Each row below holds a small network's activations on one input, seen along a few directions.
In each table, some parts of the input vary, and every possible input appears once, in random order.
Descriptions start from the smaller parts, as in this example, which fits no table here: one of 2 separate values, together with either a single point or one of 11 places around a ring or (one of 4 places along a line, together with one of 5 places around a ring).
Shared parts are said once, and a part with two or three values counts as separate values.
(in the rows, 128 means zero)

Other details of the inputs shift rows strongly along three fixed directions, in all tables alike. That doesn't count.

A family of inputs:
R1: [143 149  82 118  96 211 133 128  98 116  80 112]
R2: [ 94 134 160 113 150 156 133  81  99 140 152 150]
R3: [146  99  78 135 128  62  71 117 124  67 154 167]
R4: [107  96 173 150 175 196 113  79  90 179 162 138]
R5: [174 115 101 166 128  81  46 116 150  85 166 155]
R6: [153 117 111 104  94 192 101 167 112 142  58 100]
R7: [152  91 138 108 118  91  37 119 140 104 153 164]
R8: [145 177 115 136 107 123 146 165 148 113  74 131]
R9: [ 93  85 183  82 155 186 113  87  77 166 156 126]
R10: [135 166  84 147 132 135 146 166 182 108 105  82]
R11: [143  99  95 124 103  80  48  77 133 121 160 149]
R12: [154  99  78 132  68 187 101 114 125 141  68 104]
R13: [ 53 136 206 132 182  74 212 130 118 157 184 145]
R14: [129  65  61 126 107 129  15  86  91  85 140 166]
R15: [146 165 126 133 117  72 215 148 163 119 111  91]
R16: [112 135 118 143 119 141 171 178 120 142  74 118]
R17: [130 143 101 151 104 187 133 135 116 114  83  74]
R18: [133 100 114 147 130  38  86 126 151  72 149 179]
R19: [127 153  87 120  80 205 118 133 104 122  80 112]
R20: [100 119 156 115 152 117 139  86 106 190 151 126]
R21: [150 138  94 126  90 140 163 135 129 140 112  91]
R22: [131 108 114 149 122  39  82 137 153  83 153 180]
R23: [ 88 102 180 152 159 192 101  85  96 186 161 136]
R24: [131 178 164 149 111  44 235 175 196 133 106 101]
R25: [127 184  86 115 121 151 172 168 174 110  93 108]
R26: [ 83 115 199 139 189  95 205 127 119 157 172 161]
R27: [166 114 109 106  85 202 123 171 115 129  84  99]
R28: [108  64 175  91 143 213  81  86  80 174 140 143]
R29: [154 127 133 101 140  32  68 135 145  86 151 147]
R30: [167 118 124 142 125  26 105 111 171 112 177 162]
R31: [144 110  40 107  90 199  94 120 146 154  90  94]
R32: [106 119 177 129 156 104 152 101 127 196 145 139]
R33: [142 167 127 134 108 167 181 161 133 127 100 125]
R34: [145 144 135  98 111 151 175 175 121 119 110  86]
R35: [145 178 173 108 142  55 235 194 169  90 116  89]
R36: [101 154 208 129 183 115 199 111 131 154 165 164]
R37: [151  69  72 139 112 120  31 111 105 100 156 183]
R38: [ 94 116 178 141 186 170 141  79  88 170 177 122]
R39: [133 176 116 122 109 163 184 152 119 120 110 110]
R40: [156 121 121 168 133  60  60 110 165  73 149 150]
R41: [142 113  70 120  68 192 119 111 111 138  71  82]
R42: [152 160 107 168 113 125 125 169 151 114  75  96]
R43: [ 74 110 154 122 170 126 140 113  81 166 151 146]
R44: [142 136  97 129  87 200 111 128 119 114  71 131]
R45: [151 160 139 144 113  90 227 163 174 133  93  96]
R46: [136 149 105 133  84 184 118 142 128 122  79 132]
R47: [ 82 137 170 108 170 167 126  81  78 181 155 154]
R48: [158 116  98  87 142  60  59 140 185  78 161 146]
R49: [141 191 137 163 131  87 211 180 160  99 125  78]
R50: [176 105 136 112 134  58  73 132 156  79 152 162]
R51: [ 86  73 124 116 147 204 105  90  48 173 169 150]
R52: [ 81 147 242  97 181  74 206 137 134 155 183 124]
R53: [139 148 128 162 138  31  81 119 164  74 172 139]
R54: [128 158 107 150 120 168 134 148 114 135  82  77]
R55: [ 60  92 136 106 185 174 138 105 108 183 173 149]
Description of these inputs: one of 5 separate values, together with either a single point or (one of 2 separate values, together with one of 5 places along a line).
The inputs of R49 and R21 match in every part but the choice among 5 separate values. If R10 is changed in the same way as R49 into R21, which row does it become?
Answer: R31
The inputs of R13 and R52 match in every part but the choice among 5 separate values. If R55 is changed in the same way as R13 into R52, which row does it become?
Answer: R48
Which other rows does R23 become when the choice among 2 separate values takes its other values? List them by row number.
Answer: R53
Which other rows agree with R19 in the choice among 5 separate values? List them by row number.
Answer: R1, R2, R8, R25, R33, R36, R39, R44, R46, R47
Which other rows does R34 become when the place on the line of 5 takes its other values? List them by row number.
Answer: R9, R29, R35, R52
Which other rows does R23 become when the place on the line of 5 takes its other values? List them by row number.
Answer: R4, R5, R40, R42

A family of inputs:
R56: [121 134 137 166 126 156 188 144 127 147  89  99]
R57: [159 162  56 143 106  98 108 153 150  69  98 126]
R58: [114 167 123 134 126 112 179 126 157 124 117 101]
R59: [128 108 134 145 148 102  61  70 131 148 184 148]
R60: [114 161 110 140 133 109 176 153 126 125 113 125]
R61: [107  96 171  89 165  81 108 120 132 153 168 162]
R62: [126 116 151 157 151  47 131 101 152 143 188 149]
R63: [143 149 114 149 109 177 148 135 137 156 108  84]
R64: [170 170  94 172 105  75 126 159 179  69  83 105]
R65: [155 165  86 161 102 114 105 162 156  61 105 133]
R66: [130 156  92 146 115 122 198 170 137 112  95 115]
R67: [132 157  94 133 125 183 152 143 115 129 104 112]
R68: [106 120 208 100 138 141 210 135 109 173 130 133]
R69: [122  68  60 147  90 235  29  96  69 127 108 154]
R70: [111  78 170  92 162  93 118 117 133 151 173 166]
R71: [ 91 157 161 124 155 170 203 106 127 173 141 105]
R72: [131 143 160 100 103 148 181 159 114 148  84 112]
R73: [165 169 150 105  98 124 178 175 152 106  88 109]
R74: [167 146  79 172  97  79 102 152 158  79  85 116]
R75: [111 130 133 158 146  59  88 117 134  94 170 180]
R76: [152 128 168 100 136  52  92 110 146 101 162 172]
R77: [155  62  76  78  99 244   7 105  95 147 107 136]
R78: [152  78  14 129  60 201  37  88 101 116  91 126]
R79: [136  93 154  92 159 109  62 101 110 111 189 151]
R80: [ 95 113 178  87 150 200 162 131  82 166 131  94]
R81: [103 154 115 132 112 147 193 132 131 151 102  96]
R82: [125  87 151  86 157 103  58 102 136 134 171 166]
R83: [104 132 172 151 161 218 160 103  99 187 123 106]
R84: [125  98 171 104 160  42 132 130 131 102 186 151]
R85: [147 177  89 167  99  82 126 177 171  49  92 123]
R86: [109 115 156 148 154  84 112  88 127 169 184 144]
R87: [ 90 105 173  89 145 191 166 137  73 176 128 100]
The inputs of R87 and R84 match in every part but one. If R81 is changed in the same way as R87 into R84, which row does it become?
Answer: R78
What do these inputs look like to the network?
Answer: one of 4 places along a line, together with either one of 3 separate values or one of 5 places around a ring
A walk changes only the place on the ring of 5. It starts at R60 and steps to R81. List the rest of the walk in order.
Answer: R86, R74, R75
Which other rows does R85 become when the place on the line of 4 takes its other values? List them by row number.
Answer: R65, R69, R75

A family of inputs:
R88: [107 110 160 126 157  92 132  71 127 158 190 152]
R89: [130 158 131 136 119  59 176 146 145 110 123 129]
R90: [112 134 109 146 117 224 118 124  99 146  89 106]
R91: [142 126 124 111 111 214 126 137 105 156  99  87]
R92: [143 122  72 140 116  52 116 173 152  65 123 111]
R93: [100 118 164 125 166 104 131  93 105 132 190 177]
R94: [168 107  66 119  84  98  67 130 164  98 112 133]
R95: [100 171 186 120 146  69 252 183 161 147 113 113]
R96: [126 135 102 148 118 220 123 125 108 163  96  95]
R97: [174 140  54 131  99 105  74 120 147  81 120 125]
R98: [157 132  71 114 101 107  65 143 155  71 108 139]
R99: [137 138 174 124 146  78 157 155 141 100 144 143]
R100: [123 117 162 110 149 134  94 108 115 123 151 138]
R101: [174 130 110 127  93  65 101 159 150  81 101 128]
R102: [113 143 105 120 110 213 145 124  95 138  95 101]
R103: [112 114 161 105 177 106 107  93 132 157 191 159]
R104: [105 164 175 117 151 106 235 182 149 130 119 125]
R105: [104  90 148 147 150 131  70  75  92 165 164 171]
R106: [120 129 120 156 109 189 159 128 127 166  89  91]
R107: [128  69 162 110 146 140  65  65 107 165 178 149]
R108: [114 143 133 156 125 182 176 156 114 136  93 116]
What do these inputs look like to the network?
Answer: either a single point or (one of 4 places along a line, together with one of 5 places around a ring)
Which other rows does R88 become when the place on the line of 4 takes its other values? List them by row number.
Answer: R94, R106, R107
